A small network was shown many inputs. Here are its activations along a few directions, one row for each input.
Each table varies a few parts of the input and shows all the possible inputs, shuffled.
A made-up example of a description, with smaller parts first: one of 4 places along a line, together with either a single point or one of 9 places along a line or (one of 3 separate values, together with one of 5 places around a ring).
Shared parts are said once, and a part with two or three values counts as separate values.

Other details of the inputs shift rows strongly along two fixed directions, in all tables alike. That doesn't count.

Table:
r1: [ 10   0   7   6  19 -31   5  44   8  11 -22  17]
r2: [ 52 -30   1   8  14 -24  -1  62  24   7  -4 -15]
r3: [-23   5   2 -22 -12  16 -21 -59  -1   9  14  -6]
r4: [  2 -28 -18   0 -21  31  18  20  -9  -9  10 -31]
r5: [-19 -48 -23  13 -36  27   0  27 -19 -22   1 -33]
r6: [ 24  25  17   6  24 -12  -3   3  15  16  -8  15]
r7: [-28  17 -10 -20 -26  17  -3 -54   5 -10   4   0]
r8: [ 12  34  11  15  17 -23   7  -5  13 -15 -11  43]
r9: [ 24  41   3  12  26 -16   8  -5   2  -7  -9  37]
r10: [ -9  25  16  -2  34 -27  -3 -17   5  13   7  34]
r11: [-13 -30   4  -2 -28  28 -11   0  -6   8   9 -30]
r12: [ 41 -29  16  26  18 -26  -4  60  10  -1  -2   8]
r13: [-48  20 -10  -8  -2  21  -7 -72 -25  -1  -8  11]
r14: [ 24  38  18  -2  33 -22  11  -7   3   2   4  24]
r15: [-28  48  -6 -16 -14  33   0 -67 -12   3   0   7]
r16: [ 49 -18 -10   5   3 -24  11  70  17  -4  -6  -7]
r17: [  7 -51 -15  16 -24  39  -2  14 -14  -5   5 -48]
r18: [-41  32   1 -15 -12  25   8 -71  -2 -10  10  15]
r19: [-19   0  -2  -9  -4  37   0 -48  -7   6  15 -18]
r20: [ 30  34  13  12  27 -20   3  -4  -5  -5  -6  22]
r21: [ 28 -21  20   9  21 -22   2  44  15   6   9   8]
r22: [ -3  36  12 -12  31 -40 -16 -28  13  17   0  37]
r23: [-36  -6  -7   3 -11  21 -14 -45 -23   2   8  -7]
r24: [-22 -37 -14  -1 -23  18   8  26  -8 -15   9 -23]
r25: [  3  19   1 -12  27 -39  -4   0  12  10 -17  28]
r26: [-21 -37 -15   2 -39  23   0  34  -9 -10  -1 -33]
r27: [ -8  33  18   0  23 -26 -11 -14   6  19  -4  32]
r28: [-20 -24 -11   1 -47  34   7   7  -2 -11   0 -31]
r29: [ 49 -13   9  15   4 -20  11  72   5   3  -8 -15]
r30: [-31 -25 -12  -9  -8  17   8  -7 -15   1   0 -16]
r31: [-18 -48 -26  -9 -41  17  -5  27  -5 -14   4 -40]
r32: [ 31  39  10 -10  25 -31  -2 -10   9   4  -3  19]
Description of these inputs: one of 4 separate values, together with one of 8 places around a ring.
Changing only the choice among 4 separate values turns r25 into r1. The same change can be made to r22. Which row results?
Answer: r27
Change only the choice among 4 separate values in r29. List by row number the other rows that result.
Answer: r14, r20, r32
Change only the choice among 4 separate values in r7. List by row number the other rows that result.
Answer: r8, r18, r28

Table:
r33: [-12 -17  -2  -4  -4   2 -12  -6  -5   6   6  -9]
r34: [ -3 -33  -3   3 -10   2 -10  20  -3   7   3 -19]
r35: [-16  16  -5   5  -6  12   6 -21  -9 -15  -2  11]
r36: [-17 -46 -12   3 -24  16   1  25  -9  -1   2 -29]
r37: [-10  29  11  -4  27 -26  -2 -20   7   6  -4  39]
r38: [  9  54  14  -8  28  -7   0 -51  -1   6   2  28]
r39: [ 16 -13   4   8  13 -32   5  57  12   1 -11  14]
r40: [  9  23  10   0  22 -42   1  24  17   3 -13  35]
r41: [ 42 -54  -6  17 -14   8  11  75  -3  -2   2 -46]
r42: [ 18   5  17   9  31 -39  -3  32  15   9 -10  27]
r43: [ 12 -61 -16   8 -22 -11   8  85   6  -9  -4 -31]
r44: [-22 -10 -13   7 -28  32   7 -11 -17 -16   0 -15]
r45: [ 32  38  21   3  25 -25   2   1  21   2  -4  31]
r46: [ 34  41   8   2  32 -28   4  -1  12   2 -10  30]
r47: [-28  31 -12 -17 -19  42  -5 -81 -19   0   4 -13]
r48: [ 34  37  19   4  35 -23   2  -1  16   6   2  30]
r49: [-29  22  -4 -15 -21  49  -7 -79 -17   5  16 -18]
r50: [-32 -23  -9  -8 -17  22  -8 -25 -12   2   8 -20]
r51: [-32 -23 -15 -10 -23  19  -1  -7 -10  -5   3 -17]
r52: [ -2 -15  -8  -5 -26  30   1 -14  -3  -7  12 -28]
Describe the family of inputs behind these rows.
Answer: one of 2 separate values, together with either a single point or one of 4 places along a line or one of 5 places along a line
Changing only the choice among 2 separate values turns r43 into r40. The same change can be made to r48. Which row results?
Answer: r49
Change only the place on the line of 5 in r37. List by row number the other rows that result.
Answer: r33, r43, r50, r51
Change only the place on the line of 5 in r36. List by row number the other rows that result.
Answer: r34, r39, r40, r42
Change only the choice among 2 separate values in r44. List by row number the other rows that result.
Answer: r35

Table:
r53: [-14 -39 -11  13 -39  22   1  34 -11 -19   1 -24]
r54: [ 11   2   1  -2  31 -38 -10  22  10  15 -14  22]
r55: [  8  58   4 -13  18   4  17 -47  15  -5  -2  33]
r56: [ -5  28  -1 -22   2  10   3 -47  -1  -8  19  -1]
r57: [-12 -57 -13   3 -25  14 -15  23   2  -1   6 -29]
r58: [ 21 -21  -8  23  17 -35  10  67  -2  -5 -16   8]
r59: [ 41  40  22  18  46 -19   1   6   3  17 -15  24]
r60: [ 12  16   6   4  42 -46  -2  12   3   5 -20  38]
r61: [  6  37  19   5  33 -35  13  21  11  -4  -6  50]
r62: [-12  19  13  -2 -12  -6  -8  -6  10   1  -5  14]
r63: [ 56 -34  -2  14  -6 -22   2  73  17 -17   6 -21]
r64: [ -6  -1  -8 -10 -15  27  -8 -39 -28   9  10 -29]
r65: [  4 -27   4   1 -13 -11 -11  28  19   7   0 -10]
r66: [-36  32  -2 -19 -14   9  -7 -42 -11  10  -9   2]
r67: [-14 -40 -23   6 -33  19   6  44 -23 -10  -8 -35]
r68: [ 27 -23 -19  -5 -13  -1   2  32  -6  -9   3 -37]
r69: [ 21 -38 -22   9 -42  36  12  28   6 -20   0 -40]
r70: [-10 -50  -8  11 -17   8  -5  19  -5 -12   0 -18]
r71: [ -3  18 -24 -13 -20  33   9 -38  -8  -6  -9 -16]
r72: [ 37  31  27   2  40 -31   6   5  10  11  10  31]
r73: [-43   9   1 -19 -25  26   3 -32  -6   4   8 -10]
r74: [ 44  13  23  14  22 -27  -7  16  11   4   6  19]
r75: [ 17  22  20  18  12  16  -6 -24   1   5   2   7]
r76: [-43 -13  -5 -24 -23  26  -5 -37   0  12  14 -22]
r77: [-46   2 -10  -3  -9  22   7 -42 -17  -9  11   3]
r78: [-24  31  10 -17  31 -15  -9 -45  10  14   5  38]
r79: [ 19 -37   5  12  24 -31  13  63  11  -4  -4   8]
r80: [ 11  22  19   9  22  18   8 -21  -2  10   7   5]
r81: [-41 -18 -15   8 -30  29  -6 -32 -18 -16   7 -11]
r82: [-28  20  -3 -22  -1  -2 -14 -42   0  20  -6   2]
Describe the family of inputs behind these rows.
Answer: one of 3 separate values, together with either one of 4 places along a line or one of 6 places around a ring
Changing only the choice among 3 separate values turns r70 into r60. The same change can be made to r69. Which row results?
Answer: r71
Start at r69 and move only the place on the line of 4, one step at a time. The first step leads to r63. Which rows follow, in order?
Answer: r74, r75
Start at r77 and move only the place on the ring of 6, one step at a time. The first step leads to r79. Which rows follow, in order?
Answer: r78, r76, r73, r61
Change only the choice among 3 separate values in r62. List by row number the other rows that result.
Answer: r66, r73
